Each row below holds a small network's activations on one input, seen along a few directions.
Each table varies a few parts of the input and shows all the possible inputs, shuffled.
A made-up example of a description, with smaller parts first: ring(8) and (point or ring(11) or (values(3) and line(6))).
Shared parts are said once, and a part with two or three values counts as separate values.
In the rows, 128 means zero.

Other details of the inputs shift rows strongly along two fixed directions, in all tables alike. That doesn't count.

Rows:
row 1: 95,161,138,57,129,199,141,154,126,148,116
row 2: 92,137,111,167,88,184,61,114,167,91,159
row 3: 168,105,119,161,139,56,127,109,131,113,114
row 4: 164,104,119,163,133,59,133,103,123,116,123
row 5: 138,92,132,208,120,86,47,110,158,95,190
row 6: 89,143,112,166,93,178,60,115,175,91,159
row 7: 150,109,140,147,140,90,136,130,102,157,138
row 8: 91,175,122,82,110,204,161,140,122,152,104
row 9: 160,93,141,165,142,65,122,123,108,140,145
row 10: 89,140,113,180,85,190,68,115,155,107,163
row 11: 120,137,117,133,111,155,108,119,152,94,129
row 12: 117,139,139,93,136,155,127,137,131,125,135
row 13: 87,179,122,82,114,200,155,142,127,156,99
row 14: 154,114,118,141,134,81,140,110,118,128,108
row 15: 142,93,93,157,127,94,178,134,109,110,113
row 16: 103,127,134,148,110,183,53,128,171,75,180
row 17: 151,111,142,145,139,89,141,129,104,153,141
row 18: 151,109,145,139,142,85,140,129,109,142,138
row 19: 145,143,145,46,167,116,187,153,105,157,81
row 20: 140,139,142,49,162,121,187,147,95,166,87
row 21: 149,118,124,151,126,85,149,115,113,136,117
row 22: 156,107,141,131,144,80,136,128,115,138,136
row 23: 154,109,123,175,130,60,133,110,120,134,121
row 24: 153,117,121,143,128,81,145,114,120,131,115
row 25: 135,112,134,66,162,141,217,161,96,156,94
row 26: 102,124,132,150,111,184,49,129,169,80,177
row 27: 109,147,121,117,113,160,140,128,124,138,109
row 28: 109,147,140,110,131,158,129,143,123,153,136
row 29: 122,143,118,103,121,158,133,128,136,116,103
row 30: 91,176,119,64,124,193,149,137,139,132,92
row 31: 157,100,142,165,145,59,121,123,116,138,144
row 32: 113,143,137,93,140,150,122,138,136,128,130
Description of these inputs: values(2) and (point or (values(3) and line(5))).
The inputs of row 11 and row 16 match in every part but the values(2) part. If row 3 is changed in the same way as row 11 into row 16, which row does it become?
> row 19
Which other rows does row 8 become when the values(3) part takes its other values? List them by row number.
> row 10, row 13

Rows:
row 33: 166,99,119,151,131,43,108,97,112,128,127
row 34: 74,142,101,162,92,195,69,138,156,112,145
row 35: 128,145,129,102,127,112,139,114,121,125,128
row 36: 91,162,113,157,81,191,69,119,154,111,149
row 37: 133,144,118,130,110,121,127,122,113,150,102
row 38: 83,144,130,140,124,189,69,145,179,82,167
row 39: 159,86,110,133,156,33,147,122,99,145,107
row 40: 141,80,119,229,132,64,84,101,149,106,162
row 41: 134,149,127,150,112,110,137,118,120,136,124
row 42: 148,119,142,110,141,133,135,140,126,112,120
row 43: 112,166,146,86,128,175,110,137,148,117,120
row 44: 147,143,140,47,153,136,246,142,93,174,64
row 45: 85,132,120,136,120,192,49,145,175,92,150
row 46: 84,152,124,112,126,182,146,138,155,132,126
row 47: 191,112,193,44,207,44,217,172,50,227,100
row 48: 102,142,123,88,115,186,138,132,128,105,138
row 49: 130,139,120,102,124,117,124,114,121,130,121
row 50: 139,130,127,143,126,116,119,103,133,139,117
row 51: 122,122,173,112,150,144,131,142,102,188,157
row 52: 137,112,130,144,126,137,138,116,125,123,123
row 53: 137,123,115,129,111,143,141,134,105,139,104
row 54: 156,106,121,230,103,57,79,95,132,109,160
row 55: 187,80,134,158,148,64,116,123,121,111,131
row 56: 75,135,109,158,110,200,72,124,173,107,152
row 57: 161,76,128,226,120,80,95,92,141,93,168
row 58: 132,119,134,127,153,106,122,145,139,118,126
row 59: 133,129,123,138,111,141,149,134,109,129,117
row 60: 83,162,114,120,110,178,148,151,141,133,128
row 61: 197,140,158,47,188,31,237,140,76,182,51
row 62: 140,81,112,205,128,46,94,107,147,91,183
row 63: 86,169,121,159,78,188,88,121,163,105,161
row 64: 72,134,101,137,107,188,64,129,164,92,167
row 65: 122,190,154,8,151,167,202,158,121,160,73
row 66: 116,173,129,42,122,186,231,162,94,166,74
row 67: 175,88,134,198,130,50,52,101,147,99,151
row 68: 112,141,116,142,126,124,152,141,121,137,120
row 69: 173,115,139,153,143,44,168,99,118,151,113
row 70: 161,86,123,221,117,63,62,80,145,114,150
row 71: 99,150,123,84,116,224,143,135,134,134,106
row 72: 73,172,114,95,113,202,148,157,130,141,107
row 73: 118,118,115,129,140,129,133,127,130,148,103
row 74: 152,111,134,105,139,134,122,140,123,121,108
row 75: 129,125,127,109,153,123,124,149,138,128,115
row 76: 82,141,158,153,103,203,64,150,127,149,203
row 77: 129,122,125,103,122,134,156,127,122,112,138
row 78: 166,98,123,188,119,72,143,117,106,120,136
row 79: 160,103,109,164,143,44,160,131,98,157,104
row 80: 81,151,115,91,128,172,133,141,139,115,136
row 81: 155,84,132,208,143,49,85,123,161,89,176
row 82: 140,107,115,118,125,123,129,120,115,114,131
row 83: 156,146,151,26,164,131,231,163,98,157,70
row 84: 162,111,129,152,130,43,133,99,123,119,146
row 85: 192,92,146,135,161,51,162,129,107,121,117
row 86: 68,137,109,139,107,186,71,130,163,87,170
row 87: 128,148,137,126,128,130,142,109,132,139,116
row 88: 73,165,124,92,129,207,149,143,147,136,113
row 89: 128,141,127,102,126,112,133,114,119,127,122
row 90: 173,111,138,155,145,48,154,98,110,151,105
row 91: 142,104,123,142,125,137,126,115,123,131,112
row 92: 137,126,115,135,112,143,143,133,109,134,114
row 93: 103,138,122,87,114,186,132,133,126,107,132
row 94: 120,121,164,94,147,129,123,146,94,171,175
row 95: 95,145,114,59,112,211,130,140,122,122,111
row 96: 104,154,133,127,109,190,52,126,174,93,152
What do these inputs look like to the network?
> line(4) and (point or (values(3) and line(5)))
The inputs of row 78 and row 85 match in every part but the line(4) part. If row 79 is changed in the same way as row 78 into row 85, which row does it become?
> row 75
The inputs of row 90 and row 43 match in every part but the line(4) part. If row 71 is changed in the same way as row 90 into row 43, which row does it become?
> row 55
A walk changes only the line(5) part. It starts at row 66 and steps to row 78. List the rest of the walk in order.
> row 59, row 92, row 53
Which other rows does row 46 become when the values(3) part takes its other values? List them by row number.
> row 44, row 69

Rows:
row 97: 125,124,126,137,136,116,114,128,140,123,131
row 98: 59,171,113,103,91,247,117,141,147,122,135
row 99: 139,110,133,127,136,124,113,133,132,112,139
row 100: 126,125,143,131,140,114,113,133,135,129,152
row 101: 136,130,147,135,128,121,110,123,125,137,149
row 102: 127,134,144,101,141,129,173,146,96,168,121
row 103: 124,118,123,156,122,129,127,128,123,137,135
row 104: 138,120,116,137,123,123,128,120,139,96,122
row 105: 138,111,128,130,135,125,117,127,137,108,131
row 106: 123,117,128,152,123,129,121,133,118,139,144
row 107: 140,142,140,89,140,123,155,135,105,162,102
row 108: 124,126,111,162,110,126,138,121,127,126,127
row 109: 135,128,131,141,123,123,111,117,130,132,128
row 110: 138,151,123,98,126,122,170,123,113,147,84
row 111: 139,112,145,125,138,124,115,133,133,114,152
row 112: 130,137,135,85,153,115,157,146,114,153,104
row 113: 124,127,118,137,129,113,119,122,138,117,129
row 114: 137,114,120,131,127,123,122,121,135,102,129
row 115: 124,132,114,143,125,113,125,120,143,111,121
row 116: 133,131,123,142,115,120,116,112,129,125,126
What do these inputs look like to the network?
> line(4) and line(5)
The inputs of row 106 and row 108 match in every part but the line(5) part. If row 99 is changed in the same way as row 106 into row 108, which row does it become?
> row 104
Which other rows does row 115 become when the line(5) part takes its other values? List them by row number.
> row 97, row 100, row 112, row 113
